These are the activations of a small neural network, seen along a few directions. Each row is one input.
In each table, some parts of the input vary, and every possible input appears once, in random order.
A made-up example of a description, with smaller parts first: ring(8) and (point or line(9) or (values(2) and line(6))).
Shared parts are said once, and a part with two or three values counts as separate values.
In the rows, zero is written as 128.

Other details of the inputs shift rows strongly along three fixed directions, in all tables alike. That doesn't count.

Table:
r1: [ 91 112 104 130 131 124  86 154 123 171 118 124 147]
r2: [100 118 112 119 120 145 139 132 117 137 118  93 120]
r3: [191 156 151 138 149  60  99  87 147  68 153 212 170]
r4: [ 99 115 106 124 126 115  85 154 119 174 109 117 136]
r5: [125  98 121 134 123 161 195 113 123 113 137  75  88]
r6: [156 188 138  87 127 133 111 153 130 113 158 148 120]
r7: [139  84 124 163 134  78 130  74 118  94 109 164 161]
r8: [121 104 148 143 117 170 205 118 131 123 119  76  91]
r9: [ 92 112 132 145 124 126  95 157 129 185 100 130 130]
r10: [105 113 115 129 133 143 143 136 116 144 121 101 109]
r11: [144 189 132  91 136 109  55 173 140 144 153 164 151]
r12: [ 92 117 106 127 122 122  84 150 117 171 114 119 142]
r13: [102 107 108 135 130 119  83 161 117 174 119 128 129]
r14: [131  88 124 171 149  80 134  69 124  94 112 171 165]
r15: [121 100 144 130 110 166 205 119 131 121 119  81  88]
r16: [102 108 137 136 110 153 148 136 128 149 115 110 114]
r17: [ 98 111 106 129 132 120  87 160 113 176 113 129 131]
r18: [122  87 118 167 151  57  79  97 118 122 101 197 188]
r19: [194 156 155 127 149  82 159  64 141  34 149 188 150]
r20: [112  94 118 169 154  61  79  92 117 118  98 200 189]
r21: [111 105 112 133 131 139 140 134 133 143 130  92 117]
r22: [146 193 131 103 124 107  47 162 144 151 156 161 144]
r23: [110 107 114 138 125 144 139 133 121 142 132 103 111]
r24: [134  86 124 176 143  85 134  72 116  98 114 177 153]
r25: [113 109 113 131 121 136 137 129 127 143 125  88 113]
r26: [155  78 132 170 137 118 185  59 118  60  98 152 144]
r27: [158 182 137  96 125 133 106 149 150 116 174 136 131]
r28: [116 104 123 126 122 164 139 137 122 143 104 106 118]
r29: [143  82 160 188 134 112 194  59 123  77 108 145 138]
r30: [114  93 121 172 154  60  78  93 118 119 102 199 190]
r31: [146 191 134  96 136 107  56 173 132 149 150 173 138]
r32: [128  97 120 124 114 156 193 112 126 110 133  61  94]
r33: [160 183 139 100 121 136 106 149 138 117 173 145 121]
r34: [103 119 112 120 126 139 141 130 121 141 114  90 112]
r35: [191 161 155 131 151  83 158  61 144  37 150 189 149]
r36: [169 193 138 100 129 148 107 149 147 119 144 145 122]
r37: [ 96 114 104 130 120 122  82 149 121 172 116 120 142]
r38: [144  82 135 158 135  97 186  54 114  59 112 138 142]
r39: [109 112 111 129 118 141 139 126 126 143 124  92 117]
r40: [135  90 135 173 143 105 131  71 123 101  91 177 157]
r41: [ 99 107 135 148 123 127  92 165 120 180 102 130 142]
r42: [147 193 131 100 135 109  55 167 136 154 153 173 137]
r43: [ 97 113 135 153 129 127  93 160 125 185 101 127 135]
r44: [174 176 142  86 126 146 167 127 148  88 171 110 107]
r45: [106 115 113 115 121 141 139 136 116 136 116  93 118]
r46: [165 194 138 102 126 152 107 147 145 117 146 147 125]
r47: [170 184 168 100 112 155 170 128 154 101 160 125  94]
r48: [102 108 105 132 130 121  86 160 117 177 115 130 130]
r49: [105 109 113 129 123 148 142 135 114 141 128 104 116]
r50: [101 111 115 128 126 149 142 138 113 139 126 103 116]
r51: [175 170 143  91 121 149 163 131 149  84 179 109 109]
r52: [171 178 170  97 109 157 169 136 148  96 160 123 102]
r53: [152 192 138  93 134 132 110 146 147 117 164 138 128]
r54: [157 194 140  91 127 125 108 142 142 118 156 134 121]
r55: [ 90 114 131 147 122 129  93 156 127 183 103 133 134]
r56: [151 192 138  91 126 137 111 148 132 114 161 148 122]
r57: [173 178 143  83 113 147 163 124 139  86 168 108 107]
r58: [146 194 133  91 130 103  53 167 137 148 145 161 144]
r59: [134  86 123 174 147  80 132  69 128  95 115 172 164]
r60: [102 115 112 126 133 144 144 136 116 143 118 102 108]
r61: [183 181 144  94 122 167 164 130 145  86 150 118 103]
r62: [106 111 142 147 119 153 149 138 128 152 113 103 114]
r63: [177 174 144  89 111 146 159 126 143  85 173 106 106]
r64: [165 180 137  92 121 133 109 152 136 119 167 147 120]
r65: [162 188 148  95 121 156 108 144 144 119 147 150 126]
r66: [ 97 109 106 129 128 123  86 160 110 173 115 131 135]
r67: [108 105 138 131 111 150 150 141 127 148 113 108 111]
r68: [100 109 136 148 126 126  93 165 123 184 101 127 136]
r69: [117  90 148 191 140  70  82 101 119 133  89 207 182]
r70: [108 106 112 134 128 143 139 133 132 142 133  93 120]
r71: [121 107 118 122 118 158 197 107 125 114 128  63  94]
r72: [108 108 142 147 117 153 148 141 123 148 116 103 122]
r73: [147  78 161 179 133 107 195  65 124  77 103 148 134]
r74: [ 93 120 105 130 125 121  84 148 120 174 112 118 138]
r75: [ 99 116 104 131 126 117  83 150 125 177 112 117 134]
r76: [111 107 140 135 117 146 149 142 129 150 111 105 111]
r77: [ 99 107 103 127 130 121  85 160 126 172 119 122 144]
r78: [102 115 115 131 130 147 143 135 115 142 124 102 112]
r79: [107 108 116 124 127 144 142 142 111 139 123 103 114]
r80: [ 99 114 105 140 128 143  82 156 119 169  96 134 145]
r81: [104 110 140 138 113 152 148 139 127 148 115 107 117]
r82: [120  99 116 125 120 165 195 112 130 110 140  70 106]
r83: [136  85 124 174 146  81 135  74 118 100 111 175 149]
r84: [117 104 119 120 126 162 199 118 114 110 125  76  89]
r85: [139  88 134 166 138  99 187  46 118  62 113 138 139]
r86: [180 178 154  90 121 169 163 127 147  92 150 121 101]
r87: [114  97 122 169 144  60  75  91 112 121  97 193 185]
r88: [107 109 114 121 134 140 143 140 125 140 122  92 119]
r89: [137 198 129  95 139 111  56 164 144 146 150 167 149]
r90: [143 193 131 103 132 112  55 165 135 152 155 175 140]
r91: [111 105 143 140 116 151 148 145 124 148 112 105 117]
r92: [124 103 128 128 123 183 196 111 129 119 111  76  92]
r93: [133  83 125 173 139  87 133  75 114  96 116 177 157]
r94: [ 87 124 105 126 129 122  85 149 118 170 106 119 137]
r95: [108 110 110 126 133 141 144 134 129 145 125  93 118]
r96: [106 116 112 116 124 138 141 135 119 139 113  90 114]
r97: [162 186 134  95 131 128 110 146 153 122 167 137 125]
r98: [114 100 115 130 121 144 138 141 117 140 131 102 112]
r99: [166 184 168 101 109 159 170 127 152  99 162 126  97]
r100: [126  95 116 123 124 159 198 115 131 112 134  67  99]
r101: [ 91 116 106 130 141 120  88 156 125 173 112 120 139]
r102: [192 155 155 126 145  85 158  66 138  32 151 189 154]
r103: [152 195 138  94 130 135 112 145 135 116 160 148 118]
r104: [109 108 114 129 115 142 136 130 123 139 130  90 120]
r105: [116 107 111 122 119 137 139 133 124 143 121  91 115]
Each input here is: ring(5) and (values(2) or line(4) or (values(3) and line(5))).
Changing only the ring(5) part turns r6 into r84. The same change can be made to r7. Which row results?
> r105
Changing only the ring(5) part turns r72 into r68. The same change can be made to r30. Which row results?
> r88
Change only the line(5) part in r100. List by row number the other rows that result.
> r3, r19, r44, r88
Change only the values(3) part in r70. List by row number the other rows that result.
> r22, r23

Table:
r106: [122 120 121 128 127 129 114 139 119 139 123 129 130]
r107: [142 134 131 121 124 129 127 128 130 119 137 127 129]
r108: [134 141 132 119 131 126 131 125 132 122 132 128 123]
r109: [134 138 144 124 125 132 136 133 130 123 131 136 125]
r110: [117 127 123 131 136 123 116 136 124 141 118 131 130]
r111: [134 105 129 142 133 126 165  97 131 104 124 118 123]
r112: [137 137 130 119 127 121 130 128 131 120 138 124 126]
r113: [119 122 122 127 126 126 114 138 118 138 121 129 131]
r114: [141 137 143 133 122 132 132 131 133 127 135 135 121]
r115: [118 120 120 133 128 126 113 137 124 139 131 128 134]
r116: [123 122 123 130 127 128 110 133 130 141 118 130 135]
r117: [136 136 129 125 126 130 130 127 132 120 142 132 128]
r118: [121 122 120 130 132 121 114 135 130 144 125 127 132]
r119: [113  91 118 146 133 119 151 108 116 121 112 121 126]
r120: [121 120 134 136 128 128 115 142 130 145 121 138 134]
r121: [136 138 131 118 128 121 130 127 127 119 137 127 125]
r122: [119 123 136 133 126 122 115 139 131 144 118 134 136]
r123: [137 138 132 117 123 127 130 126 128 119 131 130 127]
r124: [133 143 134 125 128 130 131 125 135 121 134 127 131]
r125: [140 137 129 121 127 134 130 128 128 120 132 134 125]
r126: [116 125 121 127 131 120 116 134 125 143 121 127 130]
r127: [121 122 122 127 124 123 113 135 126 140 120 127 134]
r128: [139 139 130 126 134 131 132 129 135 122 135 129 125]
r129: [115 126 123 132 128 124 112 131 130 141 122 129 136]
r130: [113 125 122 128 126 123 115 133 123 140 125 128 134]
r131: [139 135 129 121 128 124 130 127 134 122 139 127 125]
r132: [115  92 120 146 130 125 148 107 115 121 106 124 130]
r133: [124 123 123 134 131 130 111 136 128 140 117 133 136]
r134: [118 125 123 137 133 128 112 135 129 141 124 134 137]
r135: [137 142 133 122 128 134 131 128 128 119 127 132 127]
r136: [133 140 131 124 130 135 130 125 131 121 137 134 125]
r137: [112 127 123 131 130 127 114 132 124 140 122 133 132]
r138: [131 142 130 122 127 130 132 126 128 120 137 132 126]
r139: [124 118 120 130 126 127 113 139 123 139 125 128 132]
r140: [134 138 129 123 127 131 131 127 128 120 141 134 126]
r141: [138 138 132 118 124 126 128 127 125 118 133 128 128]
r142: [141 136 130 123 127 135 128 127 134 120 132 133 126]
r143: [140 134 128 123 130 125 130 130 130 120 141 128 124]
r144: [139 138 131 122 128 136 129 127 130 120 130 134 124]
r145: [139 137 129 124 133 130 131 128 135 122 136 131 123]
r146: [140 138 145 132 121 130 132 129 135 128 134 132 123]
r147: [128 112 132 144 133 130 165  98 123 100 122 125 127]
r148: [115  89 117 147 134 123 151 110 117 123 115 120 125]
r149: [118 125 122 129 131 120 113 134 131 142 120 126 131]
r150: [142 136 129 123 126 134 129 129 132 121 134 132 127]
r151: [137 140 131 125 135 131 133 129 131 122 133 132 123]
r152: [139 138 131 120 124 129 130 126 133 120 131 128 129]
r153: [120  89 120 148 128 125 146 107 122 123 109 120 133]
r154: [136 140 133 127 129 133 130 125 136 121 136 128 131]
r155: [134 109 133 140 130 129 164  97 123 100 114 122 128]
r156: [119 125 123 128 128 128 113 134 123 139 115 133 131]
r157: [121 121 122 127 124 123 113 136 124 139 122 124 134]
r158: [118 126 136 138 124 125 116 138 123 146 119 136 126]
r159: [119 124 123 127 126 124 114 133 123 140 116 130 134]
r160: [138 139 132 120 125 131 129 125 135 120 129 128 128]
r161: [137 140 133 119 125 131 129 125 131 120 127 130 126]
r162: [133 141 131 123 125 128 131 124 134 121 137 127 130]
r163: [114  89 120 151 129 121 146 104 122 122 117 121 135]
r164: [122 124 123 132 132 131 113 136 124 140 116 135 133]
r165: [115 124 122 130 125 122 114 133 127 140 127 127 135]
r166: [135 138 129 119 130 123 131 129 125 119 138 129 123]
r167: [136 138 130 124 126 130 130 125 135 122 139 128 130]
r168: [137 139 130 123 134 130 131 127 131 122 135 133 122]
r169: [139 135 128 122 130 126 131 129 132 121 140 130 124]
r170: [116 126 123 136 134 129 113 134 125 140 122 135 135]
r171: [118 123 120 127 128 118 115 136 128 142 125 124 131]
r172: [135 139 130 118 128 121 131 126 129 121 136 129 124]
r173: [131 140 130 121 126 128 131 127 127 119 139 132 126]
r174: [131 144 134 123 129 131 132 125 131 120 133 128 129]
r175: [119  87 120 147 127 124 146 107 120 122 111 119 132]
r176: [119 121 134 134 129 128 116 141 126 144 120 140 132]
r177: [135 104 126 142 133 127 166 101 127 104 127 121 122]
r178: [121 124 135 139 125 127 115 138 124 147 121 138 126]
r179: [132 140 132 120 125 126 130 126 127 119 139 127 128]
r180: [116 124 120 132 131 128 115 134 124 141 126 134 132]
r181: [116 123 122 130 125 121 113 134 125 139 128 124 136]
r182: [139 139 132 125 133 128 131 127 136 123 134 126 127]
r183: [124 119 120 130 126 128 113 138 125 140 123 131 132]
r184: [139 141 133 122 126 131 130 127 134 120 127 127 130]
r185: [118 121 122 131 126 124 113 135 126 140 130 125 135]
r186: [138 140 146 130 120 127 133 129 134 127 132 130 123]
r187: [135 141 129 120 131 125 133 127 129 121 134 131 123]
r188: [136 142 146 128 121 128 133 127 130 127 131 133 122]
r189: [119 127 123 132 134 120 114 135 130 142 119 127 134]
r190: [135 143 133 121 133 126 132 126 132 121 130 128 126]
r191: [117 123 136 132 126 122 116 138 127 144 117 136 135]
r192: [119 121 119 128 132 124 117 139 121 141 128 126 126]
r193: [112 127 124 130 129 125 113 131 126 141 121 130 134]
r194: [114  92 122 153 131 124 145 103 125 123 113 122 135]
r195: [135 138 131 126 129 134 130 126 135 121 138 132 127]
r196: [132 139 130 121 126 128 131 128 125 118 140 130 126]
r197: [132 142 132 121 126 128 131 124 130 121 136 130 129]
r198: [ 85 122 105  87 102 223 185 185 122 171 145   7  61]
r199: [137 139 130 120 129 123 132 126 134 122 135 126 126]
r200: [140 135 130 121 128 123 129 128 132 121 141 125 126]
r201: [134 105 127 142 135 126 167  99 123 103 125 125 121]
r202: [121 120 135 135 127 124 114 139 132 145 120 136 136]
r203: [141 138 133 124 127 134 129 127 135 121 130 128 130]
r204: [140 136 129 120 126 132 130 129 127 119 134 134 125]
r205: [136 138 129 125 128 132 131 127 133 121 140 132 128]
r206: [134 141 131 121 132 127 131 126 130 121 132 132 122]
r207: [119 123 121 126 126 126 115 137 121 139 119 131 130]
What is each input in this table made of?
> ring(6) and (values(2) or (values(3) and line(5)))
Changing only the ring(6) part turns r174 into r134. The same change can be made to r197. Which row results?
> r205
Changing only the ring(6) part turns r207 into r123. The same change can be made to r166. Which row results?
> r121
Change only the line(5) part in r108. List by row number the other rows that result.
> r121, r126, r172, r190
Change only the ring(6) part in r178. List by row number the other rows that result.
> r114, r146, r158, r186, r188
A walk changes only the ring(6) part. It starts at r184 and steps to r155. List the rest of the walk in order.
> r135, r164, r133, r203
Change only the line(5) part in r124. List by row number the other rows that result.
> r129, r162, r165, r181
Change only the values(2) part in r186. List by row number the other rows that result.
> r122
